Each row below holds a small network's activations on one input, seen along a few directions.
In each table, some parts of the input vary, and every possible input appears once, in random order.
A made-up example of a description, with smaller parts first: one of 3 separate values, together with either a single point or one of 11 places around a ring or (one of 4 places along a line, together with one of 8 places around a ring).
Shared parts are said once, and a part with two or three values counts as separate values.

Other details of the inputs vary at random and push rows far along two fixed directions, the same in every table; ignore that.

A family of inputs:
r1: [  8 -11   5 -13   5  21   6 -26  16   3   6  11  18   4]
r2: [-13   6  -7   1 -25 -11  -6   5 -16  -1  16  15 -23  -9]
r3: [  5 -21 -12 -17  18   6   7 -11   5  -8 -11   7   9  -2]
r4: [ 35   8  11  -3  14 -21  26  31  30  -9 -44 -38  49  42]
r5: [  3  -9   6  -8  21  19  10 -19  16   6  17  -1  19  -5]
r6: [ -9  12  12  15 -16  -5 -13  -1   1  11  32  13 -14 -16]
r7: [ 25  34  11  20 -19 -49  11  40  10  -2 -31 -33  16  20]
r8: [ -5 -21 -14 -11  20   8   2 -14   3  -8 -15   4   9   3]
r9: [-11   8  -4  10  -8  -4 -15   9 -24   1   6  -2 -26  -9]
r10: [-16   2  -8  14 -21 -14 -14   5 -16  -2   3  13 -19  -8]
r11: [ -5 -21  -3 -14  25  16  -7   0   1  -4 -14   1  10  11]
r12: [ 20  39  18  18 -17 -40  17  46   8  -1 -24 -32  14  31]
r13: [ -1   9   7  12 -27   1 -17  -5   1  10  13  19 -20 -18]
r14: [ -5   6  -7   5 -14  -7  -3   6 -18  -2   8   5 -32 -17]
r15: [  1  14  10  12 -18   5  -8  -6  -4   9  13   8 -30 -22]
r16: [ -2 -19 -13 -11  19  13   8 -15  -2  -9  -9  -4   5   5]
r17: [  0  11  10  13 -20   2 -16  -6  -1   6   9  16 -26 -25]
r18: [  3 -23 -12 -17  10   4   7 -10   6  -6  -7  11  15   4]
r19: [  4 -19   3  -7  16  14  -3 -17  24   6  11  10  21  -5]
r20: [  8  -6   6 -13  10  24  14 -26  12   5   4   3  15  -1]
r21: [ -7 -13 -15 -14  16  15  14 -14  -3  -6  -4  -3  14   9]
r22: [ 22  39  11  16 -21 -46  16  38   7  -3 -23 -36  16  26]
r23: [  9 -14   5  -4  25  19   4 -18  17   3  12  -2  12  -8]
r24: [-14   8   4  11  -5   0 -15  17 -23   3   4   1 -29  -3]
r25: [  0 -15 -10 -21  13  11  18 -13  -2  -7   0   0  12   3]
r26: [ -8 -14   0 -15  21  21   5  -2  -8  -3  -3  -6  14  17]
r27: [-19   7 -11   9 -23  -8 -10   3 -18  -2  12  10 -20  -3]
r28: [ -8 -13  -8 -18  19  15   5 -11  -7  -2  -2  -8  14  11]
r29: [ -5  10   7  18  -8  -3 -19   2   5  10  20  12 -21 -27]
r30: [-14   5  -4  10 -10  -9 -24  10 -20   0   2   5 -24 -12]
Each input here is: one of 5 places around a ring, together with either one of 2 separate values or one of 4 places along a line.
The inputs of r15 and r13 match in every part but the place on the ring of 5. If r9 is changed in the same way as r15 into r13, which row does it become?
> r7
A walk changes only the place on the ring of 5. It starts at r27 and steps to r10. List the rest of the walk in order.
> r8, r16, r21
Which other rows does r19 become when the choice among 2 separate values takes its other values? List them by row number.
> r13

A family of inputs:
r31: [ -4  -8  -3  -2   3   9   0 -11   3  -2  -3   5   4   4]
r32: [ -1  -9  -3 -10   4   6  -3  -6  -2   0  -3   7   6   3]
r33: [ -5 -12  -5  -7   5   5  -3  -1  -1  -3   0   7   7   6]
r34: [  9  13   2   8  -7 -12   3   5   3   0  -5  -8  -4  -5]
r35: [ -1  -8  -4  -3   8   5   2 -10   7   0   5   3   4  -7]
r36: [-2 -9 -7 -7  9  4 -2 -9 -3 -1 -5  1  3 -2]
r37: [-4 -6  7 -2 14 14 -7 -1  1  4  3 -2  6  4]
r38: [ -4  -8  -5  -7   4   5  -4 -10  -2   1  -3   3   7   3]
r39: [-6 -9 -3 -9  8  6  1  0 -5 -3  4  1  3  6]
r40: [  8  13   9   5  -7 -10   9  10   4   2   5  -7  -1   0]
r41: [  6  14   6   9  -6 -10   8   6   5   2   4 -11   2   0]
r42: [  0 -11  -4  -5   6   9   3  -6   1  -5  -5   6  -2  -1]
r43: [ 1 -8 -2 -6  7  6  2 -6  6  0  5  7  2 -7]
r44: [10 14  7  3 -8 -7  7  9  1  1 -2 -9 -1  1]
r45: [ 11  12   6   5 -12 -10   2   8   5   2  -5  -3   0   1]
r46: [ -5 -12  -9  -5  10   2  -1  -5  -1  -4  -1   0   4   2]
r47: [-37   6  -2  19 -36   4 -35   0 -35   8  31  38 -59 -30]
r48: [ -2 -10  -6  -2   7   8   2 -10   2  -4  -5   2   0  -1]
r49: [ 4 13  6  7 -9 -6  9 11 -1 -1 -5 -7 -6  5]
r50: [ -5  -6  -3  -3   7  12   5 -10  -2  -2   0   0   2   4]
r51: [-8 -7 -7 -5  9  7  0 -4 -6 -2  5 -1  4  5]
r52: [ -3  -8   5   0   9  11 -12  -2   5   4   1   4   6   3]
r53: [  3   7  -1   5  -6 -16   2  17  -1  -3  -5  -6  -4   1]
r54: [ 2 -9  1 -6  4  6  1 -8  7  1  6  9  8 -1]
r55: [  5  14   6   0  -7 -11   5  12  -4   0  -5  -9  -2   4]
r56: [ 4 -8 -2 -8  6  7  0 -8  2 -2  0  5  0 -5]
r57: [  6  13   5  10 -10 -13   3   5   9   2   1  -4   3  -1]
r58: [  7  16   5   7  -8  -7   5   5   0   2  -1 -11  -1   0]
r59: [ 7 10  9 11  1 -8 -5 15  6  3 -6 -9 -1  0]
r60: [ -8 -11  -7  -4   5   3  -3  -6  -1  -3   1   3   8   5]
r61: [  3  14   3   4  -7 -11   4   8  -5   1  -5 -12   0   3]
r62: [  9  13   4   8 -11 -11   1   4   6   1  -5  -7   3   1]
r63: [  0 -11  -5 -10   7   5  -1  -4  -3  -1  -5   4   2  -2]
The inputs of r46 and r60 match in every part but one. If r48 is changed in the same way as r46 into r60, which row does it become?
> r31
What is each input in this table made of?
> one of 3 separate values, together with either a single point or (one of 2 separate values, together with one of 5 places along a line)
Which other rows agree with r39 in the choice among 3 separate values? List them by row number.
> r37, r40, r41, r44, r49, r50, r51, r55, r58, r61
Which other rows does r49 become when the choice among 3 separate values takes its other values? List them by row number.
> r42, r47
Which other rows does r32 become when the choice among 3 separate values takes its other values? List them by row number.
> r55, r63
Which other rows does r60 become when the choice among 2 separate values takes its other values? List them by row number.
> r33

A family of inputs:
r64: [-12 -16 -17 -12  -1  15  -2 -35  -3  -3  18  19  -1 -12]
r65: [ 33  42  19  15 -26 -35  23  26  14   1 -21 -25  -2   0]
r66: [-14 -24  -4 -17  19  22 -17  -5 -19   4  11  14  -5  -2]
r67: [-20  26   3  24 -27 -23 -28  33 -32   9  22   2 -41 -20]
r68: [ 29  39  21  25 -18 -30  28  35  19   0  -9 -25  -5   7]
r69: [ 23 -13 -10 -27  15   1  31  -5  16 -16 -37 -18  41  33]
r70: [-21 -24 -18 -17  16  13  -5 -11 -17  -2  11  12  -7  -8]
r71: [ 23  36  10  11 -17 -43  22  42  -1  -5 -24 -27  -1  11]
r72: [-21 -19 -18 -14  16  13  -9 -21 -17  -5   5   9  -7  -7]
r73: [-24  27  14  26 -34 -18 -27  33 -31   8  20  13 -38  -4]
r74: [ -7  36  14  30 -35 -14 -29  13 -19  15  20   6 -43 -31]
r75: [-19 -17   3  -5  10  24 -13 -17   1  10  30  18   7  -5]
r76: [ -9 -16  -1  -8  15  22 -17 -26  -2   9  21   9  -2 -16]
r77: [-21 -21 -13  -3  15  28  -8 -17 -16  -4   1  10 -12  -1]
r78: [ 29  -6  -2 -17  27  -1  32 -18  32  -5 -20 -25  42  12]
r79: [-13 -30 -14  -2  10   8 -25 -21   8  -2   3  26  -2 -13]
r80: [ 16 -12  -7  -9  35   5  29  -4  20 -12 -28 -31  38  29]
r81: [ 30  -8  -5 -17  12   3  35 -22  29  -8 -27 -17  46  19]
r82: [ 26 -25  -5 -12  27 -10  15   3  43 -10 -28 -10  48  16]
r83: [-12 -17  -8 -15  12  17  -1 -23  -3   1  22  17  -4 -21]
r84: [ 36  -6  12 -20  27  13  21  -6  31   2 -22 -21  43  17]
r85: [ 28 -10  -7 -21  16  -3  39 -12  32 -10 -13 -16  48  18]
r86: [-19 -14   2  -2  10  24 -17 -26   0   9  25  15   5  -4]
r87: [-28 -19  -8  -4  15  21 -21 -14 -13   5  13  11   3   8]
r88: [ -6 -17 -11 -16  -6  23  -1 -29  -5   0  12  26  -5  -9]
r89: [-29  29   7  29 -32 -21 -28  33 -27   7  25   7 -35  -8]
r90: [-10 -31 -12  -2   6  13 -25 -21   6   1  -4  28  -4 -13]
r91: [-22 -23 -26 -14   4  11  -6 -24 -18  -5   7  14  -3   0]
r92: [ -9 -21  -9 -18  -3  18   3 -25  -5  -1  19  27  -5  -9]
r93: [-14  35  22  30 -43 -10 -25  18 -16  15  24  15 -38 -16]
r94: [-16  27   7  28 -31 -19 -32  22 -35  10   9   1 -44 -18]
r95: [-23 -20   0 -12   9  28 -21 -10 -14   1   7  17  -1  10]
r96: [ 23  44  27  29 -26 -31  10  26  19   9 -14 -29  12  12]
r97: [ 31  28  13  23 -26 -44   3  37  26  -2 -34 -13   1   5]
r98: [ 26 -12   5 -24  31   8  16   4  17  -5 -33 -27  41  28]
r99: [ 32  -5   1 -18  24   5  31 -18  30  -5 -28 -22  41  12]
r100: [ 24  37   9  12 -20 -38  19  37   0  -5 -32 -29  -3  12]
r101: [ 35  -7  13 -22  31   8  23  -1  33  -1 -14 -20  44  17]
r102: [-19 -23  -8 -10  18  26  -4  -7 -15  -7  10  16 -13   2]
r103: [ -9 -19  -1 -11  16  21 -14 -17  -2   8  27  12   0 -17]
r104: [-15 -19   9  -9   7  27 -12 -16   0  11  25  22   2  -1]
r105: [ -6 -17  -3 -18   9  21  -1 -21  -5   0  17  23  -7 -17]
r106: [ 25  42  16  32 -17 -34  23  24  20  -2 -11 -34  -1   3]
r107: [-25 -19  -3  -6  11  26 -22 -16 -15   3   6  13   1   8]
r108: [ -8 -17   0  -5  10  34  -1 -22  -1   2  13  19 -13 -10]
r109: [ 29  24  14  21 -23 -48   5  42  26  -3 -26 -12   2   6]
r110: [-14 -20  -5  -4  14  26   1 -19   2   0  25  13  -8 -14]
r111: [-19  23  -4  16 -46 -28 -12  24 -36   0  14  16 -47 -11]
r112: [ 21 -10  -4 -17  37   1  15   0  18  -3 -27 -32  45  26]
r113: [-20  25   6  28 -35 -13 -17  26 -31   1   9   5 -55 -13]
r114: [-20  28 -10  23 -47 -25 -17  15 -35   1   5  11 -45 -14]
r115: [-22 -25 -24 -17   5  11  -2 -14 -18  -6  12  18  -2  -1]
r116: [-10 -15  -4   0  11  32  -4 -28   0   0  12  15 -11 -13]
r117: [ 15  34   8  26 -12 -38  23  44   6  -8 -17 -36  -1  13]
r118: [ 21  38   5  18 -19 -41  17  31   0  -5 -32 -33  -1  10]
What is each input in this table made of?
> one of 5 places around a ring, together with either a single point or (one of 2 separate values, together with one of 5 places along a line)
The inputs of r91 and r111 match in every part but the place on the ring of 5. If r80 is changed in the same way as r91 into r111, which row does it become?
> r102
The inputs of r93 and r104 match in every part but the place on the ring of 5. If r84 is changed in the same way as r93 into r104, which row does it become?
> r101
A walk changes only the place on the line of 5. It starts at r107 and steps to r94. List the rest of the walk in order.
> r77, r118, r114
Which other rows does r104 become when the choice among 2 separate values takes its other values? List them by row number.
> r73
Which other rows agree with r115 in the place on the ring of 5? List them by row number.
> r67, r70, r75, r82, r83, r85, r89, r103, r110, r117
